0.155; 4.396; 3.086; 1.512; 0.055; -4.305; 5.277; -1.716; -4.902; 0.007; -3.718
1.476; -1.095; -0.489; -2.108; -4.752; -4.413; -1.683; -2.412; -2.379; 4.157; 1.658
3.617; -4.870; 0.309; 4.401; -2.072; -3.915; -4.096; 3.423; 2.570; -0.528; 3.040
-2.478; 0.593; 2.500; -2.888; -3.908; 2.024; -4.923; 0.535; -3.914; -5.147; 4.377
-0.778; -1.461; 1.355; -3.438; -0.777; -0.914; -5.166; 4.284; 3.045; 3.449; -2.069
-3.440; 4.122; -3.245; -2.441; 0.514; 4.317; -4.621; -4.008; 3.620; -1.968; 2.303
2.768; -2.163; 4.154; -3.204; 0.335; -3.369; -4.155; 3.493; 2.004; 4.481; -1.548
1.339; -2.521; 0.530; 1.430; -4.206; 0.938; 3.867; -1.208; 2.591; -0.902; -4.701
0.919; -4.279; 3.287; -3.330; 0.878; 1.853; 3.996; 3.848; 1.469; -3.172; 1.918
-1.928; 4.829; -0.699; 3.862; -2.768; 3.985; -4.467; -5.116; 5.118; 1.216; -1.895
Rows and columns are numbered from 0.
The entry just right of the largest entry: -1.716
The largest entry -> 5.277
Which number is the entry just left of -0.489?
A: -1.095
The entry in row 0 and column 1 is 4.396
Which number is the entry in row 0 and column 0?
A: 0.155
The entry directly below 2.024 is -0.914
The entry directly below -4.096 is -4.923
Which number is the smallest entry?
A: -5.166
The bottom entry of the column that holds the smallest entry is -4.467
Which number is the entry at row 0, column 2?
A: 3.086
The entry at row 2, column 0: 3.617
Which number is the entry in row 1 and column 0?
A: 1.476
The entry in row 1 and column 2 -> -0.489
The bottom-right entry -> -1.895
Which number is the entry just left of 1.430?
A: 0.530
Which number is the entry directly below 2.500?
A: 1.355
Which number is the entry directly below the largest entry?
A: -1.683
Which number is the entry directly below the smallest entry?
A: -4.621
Which number is the entry in the top-right corner?
A: -3.718
Which number is the entry directly above 4.157?
A: 0.007
The entry just left of the largest entry is -4.305
The entry in the bottom-left corner is -1.928
The entry just right of the smallest entry is 4.284
The entry just left of -3.204: 4.154
Which number is the entry directly below -4.701?
A: 1.918
The entry just right of 3.620 -> -1.968
The entry directly above -2.072 is -4.752
Which number is the entry directly below -4.279?
A: 4.829

x =
-0.836; 0.344; -4.217; 3.506; 2.032; 1.473; 0.162; -5.011; 4.677; 0.787; 1.463
0.018; 0.188; 0.092; 0.165; 0.048; 0.274; 0.000; 0.036; 0.034; 0.097; -0.030
Rows and columns are numbered from 0.
The entry directly below the smallest entry? 0.036
The entry in row 1 and column 0? 0.018
The entry directly below the largest entry? 0.034
The minimum? -5.011
The entry at row 1, column 1 -> 0.188
The entry just right of 0.097: -0.030
The entry directly above 0.274? 1.473
The maximum is 4.677
The top-left entry? -0.836
The entry at row 0, column 1? 0.344
The entry in row 0 and column 2: -4.217
The entry just right of 0.092 -> 0.165

[[97 42 61 38 55 55 81 58 38 46]
 [58 52 80 74 73 46 87 92 26 58]
 [82 38 31 23 35 66 26 76 79 66]
 [46 34 68 28 62 66 61 45 44 44]
 [46 64 88 43 23 94 38 34 27 19]
 [51 19 62 96 39 96 44 81 54 91]
 [80 40 69 82 27 20 69 91 22 57]
 [91 79 85 53 81 67 66 78 69 84]
 [65 74 89 69 93 40 92 23 86 60]
 [22 90 34 92 67 81 38 28 88 54]
 [28 39 32 40 35 95 32 96 36 84]
 [46 67 77 26 30 67 36 51 22 27]
 [73 75 80 28 29 89 73 93 57 42]
 [63 22 70 22 47 63 88 75 41 69]]
The third entry in reading order is 61
The bottom-left entry?
A: 63
The entry just right of the largest entry -> 42
The entry directly above 76?
A: 92
The 3rd entry on the main diagonal?
A: 31
The 1st entry in reading order?
A: 97
The entry in the top-right corner?
A: 46
The fourth entry, reading row by row -> 38
The second-last entry, reading row by row -> 41
The entry directly below the largest entry -> 58
The entry in the bottom-right corner?
A: 69
The entry just right of 20: 69
The entry directly above 95 -> 81
The entry just right of 30?
A: 67
The entry just right of 53: 81
The largest entry in the last column?
A: 91
The smallest entry in the last column is 19
The 5th entry in reading order: 55

[62, 156, 78, 169, 192, 150, 69]
The 1st entry from the left -> 62
Find the 1st entry from the right.
69
The centre entry: 169

Questions about the table below.
1) Report the first entry, reading row by row.
2) Report the entry just left of the largest entry.
3) Report the 3rd smallest entry.
4) Report the bottom-left entry.
5) Report the largest entry in the first column.
6) Report the second-last entry, reading row by row.
7) Report the smallest entry in the last row.
8) Report the 5th-last entry, reading row by row.
 0.029  -0.144  -0.048  -0.164  -0.013  -0.044   0.010  -0.212  -0.171  -0.133  -0.141   0.072  -0.120  -0.155  -0.035
 0.038  -0.016  -0.130  -0.145  -0.072  -0.081   0.056  -0.086  -0.088  -0.134  -0.152  -0.155   0.111  -0.041   0.004
 0.015   0.077  -0.078  -0.062  -0.024  -0.178   0.134  -0.106  -0.172  -0.043  -0.146  -0.055  -0.103   0.008  -0.099
-0.049  -0.040  -0.096  -0.126  -0.018  -0.022  -0.043  -0.103  -0.105   0.009   0.081  -0.060   0.042  -0.099  -0.132
-0.021   0.109  -0.210  -0.084  -0.030  -0.132   0.152  -0.137  -0.170  -0.067   0.005   0.020   0.025  -0.094  -0.082
-0.056   0.007  -0.082  -0.068   0.054  -0.086  -0.003  -0.056  -0.126  -0.006  -0.156  -0.075   0.010  -0.105   0.181
 0.005   0.015  -0.035  -0.130  -0.065  -0.285   0.057  -0.115  -0.204   0.020  -0.025  -0.215   0.164  -0.088  -0.124
 0.032  -0.060  -0.017  -0.022  -0.085   0.012  -0.052  -0.064  -0.047   0.048  -0.085   0.008  -0.165  -0.081  -0.120
1) 0.029
2) -0.105
3) -0.212
4) 0.032
5) 0.038
6) -0.081
7) -0.165
8) -0.085

Questions about the row below.
1) Give the third entry from the left.
2) Give the entry just right of 79.
3) Give the first entry from the right.
4) Give the second smallest entry.
5) Give the 3rd largest entry.
[106, 23, 97, 204, 114, 1, 79, 97, 149, 160]
1) 97
2) 97
3) 160
4) 23
5) 149

X = [[-0.329, -3.056, -0.246, 0.654, 0.957, 1.734, -1.813, 0.087, -0.130], [-1.568, 0.596, 0.674, 1.233, 1.672, -0.177, 0.936, 2.743, -0.298], [2.583, -2.225, -0.292, -0.727, -3.476, 2.041, 0.150, -1.672, -1.778], [2.590, -0.726, 0.492, -0.342, -2.709, 1.148, 0.467, 0.165, 0.141], [-0.543, -1.862, 2.855, 1.103, 0.521, 0.682, -0.927, 0.015, -0.714], [-1.021, -2.386, 1.351, -0.472, 1.977, -0.706, -1.242, -0.991, -3.308], [-2.327, 1.068, -1.624, -2.546, 0.824, 1.013, 1.480, -0.495, -1.829], [0.951, 4.299, 0.596, -1.964, -2.610, 1.436, 1.267, 1.751, -1.279], [-0.296, -1.087, -0.805, 1.676, -0.609, -0.297, 2.560, -2.583, -1.367], [-1.581, 0.825, 0.548, -3.844, -0.761, 0.440, -0.119, 1.259, -0.655], [-1.669, 1.083, -0.690, -1.100, 2.661, 0.750, 0.694, -0.276, 1.136], [3.455, -0.850, 0.476, -1.429, 0.857, -1.132, -0.209, 1.899, 0.613], [0.196, -2.060, -0.363, -0.672, 0.876, 0.536, -1.243, -0.673, -0.274], [0.503, 0.963, 0.081, 1.168, -0.393, 0.982, -2.611, 3.430, -0.434], [-1.471, -3.150, 0.033, 0.252, 1.872, -0.341, 1.789, -0.784, 0.000]]
The entry just left of the centre entry -> -1.964
The entry just right of 0.492?
Answer: -0.342
The entry just right of -1.813?
Answer: 0.087
The entry just left of -0.393?
Answer: 1.168
The entry just left of the largest entry is 0.951
The entry just left of -0.805?
Answer: -1.087
The entry just left of the smallest entry?
Answer: 0.548
The median of all entries -> -0.130
The smallest entry?
Answer: -3.844
The entry just right of -0.342 -> -2.709
The entry just left of 1.734?
Answer: 0.957
The entry just right of -3.150 -> 0.033
The entry just left of -0.341?
Answer: 1.872
The entry just right of -0.991 -> -3.308
The entry just right of the smallest entry?
Answer: -0.761
The entry just right of -0.726: 0.492
